These are the activations of a small neural network, seen along a few directions. Each row is one input.
Each table varies a few parts of the input and shows all the possible inputs, shuffled.
Descriptions start from the smaller parts, as in this example, which fits no table here: one of 6 places along a line, together with either a single point or one of 9 places around a ring or (one of 2 separate values, together with one of 5 places around a ring).
Shared parts are said once, and a part with two or three values counts as separate values.

Other details of the inputs shift rows strongly along two fixed directions, in all tables alike. That doesn't count.

Rows:
r1: -2.891,0.472,3.787,2.132,1.258,-2.520,-4.045,-0.431,-2.130,2.030,0.584
r2: -0.062,-1.464,-0.894,1.217,0.233,0.566,0.545,-1.365,0.897,0.534,0.528
r3: 0.386,0.818,0.506,-2.438,-0.586,-0.889,-0.983,2.049,-1.453,-2.006,-1.220
r4: -1.053,1.160,-3.294,1.840,1.943,0.471,-3.334,-0.301,-1.317,3.827,1.428
r5: -3.130,-2.924,7.803,1.220,1.396,-2.205,0.154,-2.442,-0.453,1.630,0.248
r6: -1.902,-2.429,9.664,-0.924,-0.259,-3.231,1.646,-0.424,0.308,-3.081,-0.879
r7: 2.513,2.336,-3.326,-2.868,-2.539,0.333,0.648,5.127,1.801,-5.458,-1.774
r8: 1.958,2.777,-7.616,0.332,-0.171,1.914,-1.418,2.508,1.515,-0.328,-0.554
r9: -1.022,0.626,1.784,-1.130,-0.681,-1.139,-1.596,2.073,-1.222,-0.874,-0.942
r10: -1.253,-1.489,1.861,1.393,1.381,0.418,0.627,-2.663,0.430,1.349,0.519
r11: 1.743,2.283,-5.740,-1.431,-0.380,1.546,-0.766,2.697,0.178,-1.078,-0.788
r12: 0.352,2.934,-1.476,3.937,1.020,0.469,-1.403,-3.776,-3.375,9.049,4.305
r13: 1.145,0.967,1.387,-3.972,-2.237,-1.181,0.230,3.909,-0.499,-4.980,-2.413
r14: 2.536,-0.207,-5.658,-0.046,-0.513,2.655,2.374,0.218,2.613,-2.051,-0.125
r15: -1.470,-2.309,7.202,-0.604,-0.207,-1.924,1.471,-0.872,1.079,-1.769,-0.674
r16: 2.685,0.298,-7.113,-0.079,0.010,3.908,2.819,-0.166,3.337,-0.748,-0.475
r17: 0.995,-0.627,-7.049,2.614,1.789,2.918,-0.005,-2.640,1.131,3.531,1.705
r18: -1.323,1.829,5.548,3.147,-0.295,-2.176,-1.166,-3.047,-4.107,6.760,3.298
r19: -0.971,-0.076,-1.746,-1.466,0.243,0.116,-1.761,0.596,-2.414,1.247,-0.594
r20: -2.850,-1.128,8.005,-2.969,-1.064,-3.951,-1.525,1.374,-3.631,-2.760,-1.500
r21: -1.748,-1.958,1.562,2.645,2.262,0.056,-0.514,-3.783,-0.529,3.702,1.485
r22: 1.822,-0.827,3.531,-2.732,-2.916,-0.892,3.874,2.332,2.661,-7.319,-2.251
r23: 3.633,-0.099,-2.919,-2.851,-3.353,1.612,4.462,3.354,4.012,-7.650,-2.129
r24: -0.094,-0.962,-5.809,3.029,3.666,3.126,-0.333,-4.328,1.171,6.445,2.220
Description of these inputs: one of 2 separate values, together with either a single point or one of 5 places along a line or one of 6 places along a line.
Question: The inputs of r14 and r23 match in every part but the choice among 2 separate values. If r12 is changed in the same way as r14 into r23, which row does it become?
Answer: r18
Question: Which other rows does r13 become when the choice among 2 separate values takes its other values? List them by row number.
Answer: r3
Question: Which other rows does r19 become when the choice among 2 separate values takes its other values? List them by row number.
Answer: r20

Rows:
r25: 1.233,1.121,-1.771,0.054,-0.360,0.852,0.818,0.376,1.066,1.048,0.096
r26: -1.064,-0.503,1.992,-1.333,-0.505,-1.242,-0.942,1.467,-1.226,-0.792,-0.716
r27: -0.758,0.756,2.333,-0.446,-0.105,-1.570,-1.205,1.268,-0.249,-1.136,-0.299
r28: 0.305,1.408,-2.365,0.056,0.318,0.570,-1.256,1.082,0.258,-0.105,-0.074
r29: 0.048,0.266,2.904,-0.191,-0.983,-1.051,1.254,-0.012,-0.225,-0.621,0.523
r30: -3.509,-0.986,0.896,3.758,2.590,-0.349,-3.986,-4.342,-4.012,7.646,2.319
r31: 0.725,-0.728,-2.464,0.176,0.244,1.150,0.323,-0.326,1.073,-0.224,0.191
r32: -0.479,-0.022,2.440,0.462,-0.242,-1.477,-0.347,0.629,0.245,-1.394,-0.274
r33: 0.111,0.229,2.628,-1.397,0.053,-1.266,0.411,0.083,-0.890,-0.674,-0.288
r34: -0.594,-0.067,2.439,0.567,-0.310,-1.158,-0.527,0.577,0.055,-1.580,-0.409
r35: 1.185,-0.157,-2.252,0.695,-0.298,1.404,1.210,-0.657,0.905,-0.129,0.410
r36: 0.083,0.190,-2.955,-0.843,-0.094,1.019,-0.971,1.307,-0.673,0.238,-0.496
r37: -0.101,0.365,3.046,-0.244,-0.913,-0.698,0.503,0.445,0.147,-0.322,-0.397
r38: -0.400,-1.404,2.459,-0.352,-0.192,-1.103,0.374,-0.132,0.518,-1.306,-0.058
r39: -0.071,-1.191,-2.551,-0.125,1.071,1.790,0.777,-0.651,1.578,-0.390,-0.814
r40: 0.803,0.848,-2.755,-0.258,-0.623,0.423,-0.213,0.268,-0.638,0.266,0.048
r41: 1.282,-0.111,-2.210,0.596,-0.215,1.036,1.380,-0.604,1.092,0.070,0.548
r42: 1.154,0.939,-1.928,0.342,-0.555,1.163,1.212,-0.213,0.305,0.466,0.782
r43: 0.043,-1.143,-2.516,-0.208,1.137,1.435,0.950,-0.598,1.764,-0.194,-0.662
r44: 0.004,0.189,2.632,-1.309,-0.020,-0.930,0.232,0.034,-1.092,-0.869,-0.428
Question: The inputs of r41 and r35 match in every part but one. If r43 is changed in the same way as r41 into r35, which row does it become?
Answer: r39
Question: What is each input in this table made of?
Answer: one of 2 separate values, together with either a single point or one of 9 places around a ring
Question: Which other rows does r26 become when the place on the ring of 9 takes its other values? List them by row number.
Answer: r25, r27, r29, r32, r33, r38, r40, r41

Rows:
r45: -0.309,0.707,1.938,1.738,0.668,-0.961,-0.580,-0.167,1.120,-1.487,0.730
r46: 1.181,1.634,-0.111,-1.179,-2.213,-0.889,-0.908,3.341,-1.211,-2.699,-0.837
r47: 0.782,-1.484,2.968,-4.134,-1.573,-0.766,2.804,2.453,1.782,-5.823,-2.303
r48: -1.854,-0.825,7.706,1.871,-0.607,-3.090,-1.059,0.721,0.399,-1.871,-0.158
r49: 2.500,1.334,-1.582,-0.971,-1.024,0.541,2.593,1.942,3.097,-2.557,-0.636
r50: 1.770,1.121,-1.753,0.263,0.029,1.030,1.777,0.308,2.603,0.353,0.585
r51: -0.866,-1.832,-0.134,-1.120,0.762,-0.342,-0.130,-0.240,0.198,-2.211,-1.612
r52: 0.163,-4.146,8.472,1.628,-2.759,-1.593,5.531,-4.771,-0.262,-1.866,1.877
r53: -2.515,-0.058,5.016,0.510,0.720,-2.488,-2.390,-1.341,-4.238,4.342,1.255
r54: 1.801,1.059,-0.543,-0.143,-0.067,1.316,2.025,-0.380,2.346,-0.102,-0.264
r55: 0.520,1.149,-4.021,2.212,1.492,2.433,0.950,-1.396,1.549,3.631,1.173
r56: -0.012,1.842,-5.401,1.407,-0.770,1.258,-2.912,0.773,-1.929,3.117,1.111
r57: 2.141,1.582,-0.773,-0.288,-0.722,-0.098,1.660,1.203,2.747,-2.370,-0.201
r58: 2.771,3.093,-7.523,-0.573,-0.251,1.821,-0.601,0.745,-0.766,2.128,0.895
r59: -0.736,-1.895,-4.232,0.497,2.752,2.056,-0.470,-2.124,0.107,3.988,0.444
r60: -3.273,-2.549,-2.528,2.935,2.112,1.170,-3.326,-2.480,-0.828,4.330,0.851
r61: -4.568,-3.189,2.183,2.603,4.047,0.436,-2.091,-4.662,-2.472,6.942,1.235
r62: 2.790,3.156,-7.280,-0.989,-0.733,1.761,-0.707,2.223,-0.410,-1.350,0.304
r63: 0.685,1.388,0.900,-1.559,-0.639,0.082,-0.009,-0.031,-2.042,1.374,-0.104
r64: -3.260,-2.844,6.496,-0.084,1.498,-2.521,-1.411,-1.981,-1.544,0.617,-0.137
r65: -2.335,0.040,5.188,0.339,0.598,-2.213,-2.135,-1.386,-3.944,4.469,1.588
r66: 1.788,-0.534,-7.689,-0.641,1.952,4.375,1.180,-1.595,1.669,2.305,-0.465
r67: 1.079,1.980,0.314,-2.522,-2.089,-0.302,1.170,2.383,-1.436,-1.851,-0.930
r68: 1.884,2.137,0.009,-3.306,-2.927,-1.470,0.603,3.683,-0.908,-5.213,-1.937
r69: -0.029,0.834,-3.417,2.917,-0.259,1.268,-1.073,0.282,2.003,1.250,0.909
r70: -2.335,-2.601,-1.997,2.580,2.665,1.041,-2.904,-1.823,-0.623,3.595,0.509
r71: 3.168,1.747,-0.116,-2.734,-2.942,-0.794,3.239,4.096,3.703,-8.515,-2.615
r72: -2.932,-2.844,7.911,-1.260,0.278,-3.060,-0.829,0.225,-0.709,-4.527,-1.267
Question: What is each input in this table made of?
Answer: either a single point or (one of 3 separate values, together with one of 9 places along a line)
Question: Which other rows does r59 become when the place on the line of 9 takes its other values? List them by row number.
Answer: r47, r51, r60, r61, r64, r66, r70, r72
